a =
[[116 135 116 135 135 117 117 116 117 118]
 [106 151 106 151 150 106 108 106 106 107]
 [131 125 130 125 124 132 129 131 133 133]
 [108 146 108 146 146 108 110 108 108 110]
 [131 126 130 126 125 131 129 130 132 132]
 [132 124 131 124 123 132 130 131 133 133]
 [106 151 106 151 150 106 108 106 106 107]
 [132 122 131 122 122 132 130 132 134 133]
 [106 150 106 151 150 106 108 106 106 107]
 [129 129 128 129 127 130 128 129 131 131]
 [110 142 110 143 142 111 112 111 111 112]
 [114 138 113 138 138 114 115 114 114 115]
 [131 121 131 120 120 132 130 131 133 133]
 [119 142 118 142 140 119 118 119 120 120]]
The 3rd entry on the diagonal from the top-right corner: 131
The second entry on the main diagonal: 151
The first entry, reading row by row is 116
The entry in the bottom-left corner is 119
The 1st entry on the diagonal from the top-right corner: 118
The last entry, reading row by row: 120
Report the 2nd entry from the end, reading row by row.
120
The 4th entry in reading order -> 135
The third entry from the end, reading row by row is 119
Report the third entry in reading order.
116

arr =
[[130 153 119 129 110]
 [145 134 136 129 109]
 [136 153 128 127 140]]
Counting starts at 0.
The entry at row 1, column 1 is 134
The entry directly above 127 is 129
The entry at row 2, column 2 is 128
The entry in the bottom-left corner is 136
The entry at row 0, column 0 is 130
Read off the entry in row 0 and column 2.
Answer: 119

W =
[[152 126 124 117 141 145 152 123 110 128 122 105 111 114 118 139]
 [149 126 124 122 136 143 148 122 119 132 124 115 118 120 121 138]
 [146 128 124 124 135 141 144 123 121 132 125 118 120 122 123 137]
 [150 126 124 121 137 144 149 122 118 132 124 113 117 120 121 139]
 [148 127 124 123 136 142 146 123 120 132 125 117 119 122 123 138]
 [151 127 125 116 142 144 151 124 109 127 122 103 110 113 118 138]
 [152 125 123 119 138 145 152 121 115 131 123 110 115 118 119 139]
 [148 127 124 123 136 143 147 122 120 132 125 116 119 121 122 138]
 [147 128 124 124 136 142 145 123 121 132 125 117 120 122 123 137]
 [152 125 124 118 140 145 153 122 112 130 122 106 113 115 118 139]
 [144 129 125 124 135 140 142 124 122 131 126 119 121 123 124 136]
 [151 125 123 120 137 145 151 122 117 132 124 112 116 119 120 139]
 [152 125 124 118 139 145 152 122 114 131 123 108 114 117 119 139]
 [145 128 125 124 135 140 143 124 122 131 125 119 120 123 124 136]]
Indices start at 0.
Which number is the top-right entry?
Answer: 139
Which number is the entry directly above the smallest entry?
Answer: 117
Which number is the entry at row 0, column 2?
Answer: 124
The top-left entry -> 152
Which number is the entry in the bottom-right corner?
Answer: 136
Which number is the top entry of the column that holds the largest entry?
Answer: 152
Which number is the entry just right of the largest entry?
Answer: 122
The bottom entry of the column that holds the largest entry is 143
Which number is the entry in row 2 and column 0?
Answer: 146
The entry in the bottom-left corner -> 145
Which number is the bottom entry of the column that holds the smallest entry?
Answer: 119
The entry in row 1 and column 2 -> 124
The entry at row 1, column 0 is 149
Which number is the entry directly below the largest entry?
Answer: 142
Which number is the entry in row 1 and column 1?
Answer: 126
The entry at row 0, column 1 -> 126
Which number is the entry just left of the largest entry?
Answer: 145
Which number is the entry just left of the smallest entry?
Answer: 122

Questions about the grid below. Indices start at 0.
1) The entry in row 1 and column 0?
2) The entry at row 2, column 0?
3) The top-right entry?
4) The entry in the bottom-left corner?
5) The entry directly above the centre entry?
6) The entry just left of 155?
7) The entry in the bottom-right corner?
8) The entry directly above the largest entry?
[[142 117 115 137 119 117 132 116 135 114 109]
 [143 110 110 140 131 111 129 117 135 105 122]
 [138 111 116 148 113 122 126 108 130 108 102]
 [111 116 128 143 120 140 108 112 108 134 135]
 [113 109 123 143 120 139 109 115 116 120 141]
 [112 142 140 123 129 145 122 136 117 147 135]
 [143 140 129 117 119 127 151 141 140 136 110]
 [102 107 128 155 121 144  99 101  99 120 141]
 [140 111 112 139 125 112 132 116 134 106 112]
 [137 116 114 138 131 116 128 114 131 114 116]
 [113 138 136 119 125 140 123 132 123 147 134]
 [107 119 132 140 117 147 101 112 106 136 132]
 [146 134 121 112 113 119 150 141 148 133 110]]
1) 143
2) 138
3) 109
4) 146
5) 145
6) 128
7) 110
8) 117
